A small network was shown many inputs. Here are its activations along a few directions, one row for each input.
Each table varies a few parts of the input and shows all the possible inputs, shuffled.
A made-up example of a description, with smaller parts first: one of 4 places along a line, together with either a single point or one of 9 places along a line or (one of 3 separate values, together with one of 8 places around a ring).
Shared parts are said once, and a part with two or three values counts as separate values.

Other details of the inputs shift rows strongly along two fixed directions, in all tables alike. That doesn't count.

Table:
x1: [ 22  16  49  29 -29 -43  48 -15  14  78 -13  55  41 -15  22  -5]
x2: [ -3 -62 -12   0  16  41 -46   5  19   3 -35 -40  12 -24 -32  42]
x3: [ 16  34  52   7 -54 -41  39  10   6  74 -16  45  57 -10  34   5]
x4: [-12  13   2  -4 -18  -4 -16  -9  -1 -61  27   9 -22  30  14 -53]
x5: [ 29  54  28  -9 -24 -40  49  -4  -7  80  17  57  21 -13  31  13]
x6: [-20  12 -33  11 -15  -9 -27 -12 -15 -80  27 -17 -37  35   3 -26]
x7: [ 10 -26  -7 -53  26  43  -7   4  15  27 -14 -24  -2 -41 -27  25]
x8: [  0 -43  -3 -41  38  42 -18  14  14  20 -10 -26  -7 -32 -28  19]
x9: [ 21  44  27 -10 -15 -35  40   9  -3  87  18  65  28 -15  31 -11]
x10: [ 29  51  31  11   2 -41  47   8   0  81  13  60  30  -9  38   5]
x11: [ 21  27  54  24 -47 -47  58  -9   0  83 -10  41  50 -16  20  -7]
x12: [-11  -9 -11  34 -36  -2 -44 -18  -4 -84  -1  -3  -9  44  11 -28]
x13: [ -3  31 -19  23  -2 -23  -2   2 -11 -31  25   7 -16  24  25 -12]
x14: [ -9  36  -3  32  -1 -27   6  10 -15 -17  28  15  -4  27  26 -20]
x15: [ -6 -25  -4 -42  31  23  11  24   5  30 -19 -20  10 -30 -29  24]
x16: [  5 -38 -16  -9  10  29 -46 -11  20  22 -32 -35  13 -37 -29  45]
x17: [-18  25  -5  25   3 -25   6   9 -10 -39  18   6  -8  36  24 -22]
x18: [ -6  -7 -17  36 -35   5 -20 -46  -6 -71   6 -19 -15  22   4 -31]
x19: [-17  19   1  17  -5 -14  10   4 -13 -34  11   8 -13  33  12 -20]
x20: [ -9  21 -16  18 -13   0  -4  -5 -19 -67  20 -12 -36  36   9 -16]
x21: [-20  27   6  13 -13 -19  19  11 -18 -31  12   0  -8  30   6 -19]
x22: [ -2  20  -2  -3  -6  -8  -3  -4   0 -34  19  16  -8  25  11 -38]
x23: [ -4 -51   3  -4  13  25 -24   9  18   3 -46 -28  22 -16 -25  32]
x24: [  0 -43 -18 -26  45  35 -15  13   1  12 -15 -34  -6 -23 -32  40]
x25: [ -8 -39   2 -40  34  32  -5  16  14  16 -20 -18  -3 -27 -28  14]
x26: [ -2 -30  -9 -33  38  25   3  18   9  24 -17 -12   4 -24 -25  20]
x27: [  9 -36  -7 -18  53  41 -10   8   6  14 -21 -23  -9 -21 -37  40]
x28: [-24  18  12 -12 -27  -6   7  13 -11 -40  16   3 -10  24  10 -44]
x29: [ 17  42  37  -6 -14 -46  51   7  -1  77   2  59  26  -3  34   3]
x30: [  9 -24 -15 -46  23  27 -20  -1  23  29  -9 -24 -11 -38 -24  18]
x31: [ -9   8 -10  32 -48   2 -35 -21  -5 -68   9  -6  -3  31  16 -21]
x32: [ -6  19 -19  16 -11  -6 -12  -7 -14 -51  20  -4 -36  30  11 -14]
x33: [-20  10 -16  27  -6   0 -14  -1 -17 -70  23 -14 -32  45  13 -24]
x34: [ 13  -6 -11 -10  40  18   8  15   5  39  -7 -11   5 -24 -11  43]
x35: [ 12 -26 -20 -42  36  39  -8   8   8  21  -8 -27  -3 -35 -31  34]
x36: [ -4   5 -14  42 -39  -9 -23 -43 -10 -40   9 -10 -15  15  10 -35]
x37: [ -2  -3   2 -16  38   8  24  23   5  45 -16 -13  20 -24 -15  36]
x38: [-15  20 -28   3 -16 -10 -22  -8 -10 -60  34  -2 -28  24   7 -39]
x39: [  8 -45 -15 -28  52  37 -17   7   9   7 -20 -30  -4 -22 -34  37]
x40: [ 11 -64 -12   8  28  40 -21 -24   8  -3 -39 -30  -1 -31 -49  23]
x41: [ 27  19  47  39 -39 -41  37 -21   6  85   2  59  29 -26  24  -4]
x42: [-29   7 -13   7 -15 -15  -2  11 -16 -75  12 -23 -24  46   6 -28]
Each input here is: one of 6 places along a line, together with either one of 2 separate values or one of 5 places along a line.
Q: The inputs of x9 and x26 match in every part but the place on the line of 6. If x33 is changed in the same way as x9 into x26, which row does it become?
A: x19
Q: The inputs of x25 and x28 match in every part but the place on the line of 6. If x23 is changed in the same way as x25 into x28, which row does it become?
A: x3
Q: Change only the place on the line of 6 in x10. List by row number the other rows that result.
A: x13, x14, x17, x34, x37
Q: List by row number the other rows that have the place on the line of 6 in common with x40.
A: x4, x10, x12, x22, x27, x39
Q: A walk changes only the place on the line of 5. It starts at x30 and steps to x38. List the rest of the walk in order.
A: x6, x32, x13

Table:
x43: [-17 -14  17  49 -15 -14   5  -9  -1 -51  -5  -6  12  31   6 -37]
x44: [  2  -8  10 -26  19  15   1  30   9  33 -22  -2  22 -13  -3  42]
x45: [-23 -27   8 -14  15  11   3  33   1 -17 -12 -12   5  13  -6  -7]
x46: [ 21 -12   1  10  18  -1  -2  -3  13  76 -17   8  23 -45  -9  43]
x47: [  6   6   2 -44  21   5  32  16  -1  49  -9 -11   0 -31 -19  33]
x48: [  7   7 -14 -36  36   6   5  24   2  50  -2   0   1 -28 -10  37]
x49: [  9  27 -18   2  12 -15   5   0  -9  25  22  18 -11  -8   9   2]
x50: [ 14 -37 -24 -31  12  48 -53 -23  18 -24 -14 -25 -12 -13 -25  11]
x51: [  8 -19 -11  30  19  22 -22 -17  -6 -10 -18 -17  -2   7  -8  30]
x52: [  4  56   8  13 -23 -30  48 -13 -18  12  32  21 -13  12  21 -29]
x53: [ 10  10  25  -2 -34 -15   0 -28  14 -11  25  48  -5   7  23 -68]
x54: [25 26  3 -3 24 -2 19  2 -9 25 14 19 -5  2 12 15]
x55: [-20 -41 -19  12  -9  22 -20  -8  -3 -72 -30 -60  -4  12 -28   9]
x56: [ -7  19  13 -15   4 -24  32  17  -6  -6  24  23 -11  21  17 -36]
x57: [ 18   5  23  16 -21 -15  36 -15  -4  71 -17  11  21 -31  -7  22]
x58: [  3 -20 -23 -30  50  30 -12  18   3 -17 -11 -28 -17   0 -20  32]
x59: [-42 -20 -37  -2   8  19 -51  30   1 -81   2 -46 -18  27  -8  -2]
x60: [ 13   9  19  -3  25  -9  43   4   1  51  13  26  -4 -18   4 -13]
x61: [  1  18  31  53 -22 -32  29 -16  -5  15   8  38   6  14  23 -35]
x62: [  6 -14  -7 -29 -36  23 -29 -35   5 -18   1 -16  -9 -21 -18 -12]
x63: [-11  15  -7  45 -27 -29 -21  -3   0 -25   8   3  11  22  23 -11]
x64: [ -7  29 -16   6 -59 -19 -43 -27  -1 -35  31  29 -15  20  27 -51]
x65: [  7 -24   8  10  19  12 -10   7   9   3 -28  -7  25   0  -3  40]
x66: [-27   9   6  -9 -37  -9   5  17 -12 -42   4 -16   0  21   0 -12]
Q: Describe the family of inputs behind these rows.
A: one of 4 separate values, together with either a single point or one of 5 places around a ring
Q: Change only the place on the ring of 5 in x54. List by row number the other rows that result.
A: x44, x51, x58, x65
Q: Change only the place on the ring of 5 in x63. List by row number the other rows that result.
A: x46, x48, x49, x59
Q: Change only the choice among 4 separate values in x64. List by row number the other rows that result.
A: x50, x53, x62

Table:
x67: [ 22 -10   9   6  14   2   9  -8   9  63 -22   4  20 -33  -9  43]
x68: [ 22   8   6   4  33  -3  30  21  -4  66 -12  10   8 -31  -2  37]
x69: [  9  61  17  20 -16 -45  38   8 -15  33  22  49   6  17  39  -9]
x70: [-27  14 -22   0 -10  -1 -20  -3 -10 -89  35  -7 -36  48  13 -54]
x71: [-16 -42 -43 -30  48  49 -44  15   1 -72  -6 -55 -36  -3 -37  12]
x72: [-10  26   9  23 -52 -25  -9 -29  -1 -26  27  30   0  30  30 -47]
x73: [ 21 -12   7  -7   3   8   4 -11  13  68 -21   3  26 -40 -13  39]
x74: [ 16  -1  -3 -30  33  14  12  24   3  49 -15  -5   6 -39 -14  38]
x75: [ 24   0   6 -52  19  14  16  10   6  52  -3   8  -2 -40 -15  11]
x76: [-26 -61   1   5  12  33 -22  11   8 -51 -38 -51   9   8 -31  14]
x77: [-40   6   5  18 -15 -20   8  28 -13 -77   7 -13  -5  55  14 -39]
x78: [ 12  38  27  15 -45 -40  16 -21   2  37  20  55  18  11  36 -23]
x79: [  2  25   4  53 -30 -33   7 -28 -11 -21  19  20   3  32  28 -22]
x80: [ -8 -52 -24 -25   5  46 -44 -18  13 -33 -12 -47 -18 -18 -38   0]
Q: The inputs of x68 and x79 match in every part but one. If x69 is changed in the same way as x68 into x79, which row does it become?
A: x67
Q: Describe the family of inputs behind these rows.
A: one of 2 separate values, together with either a single point or one of 6 places along a line
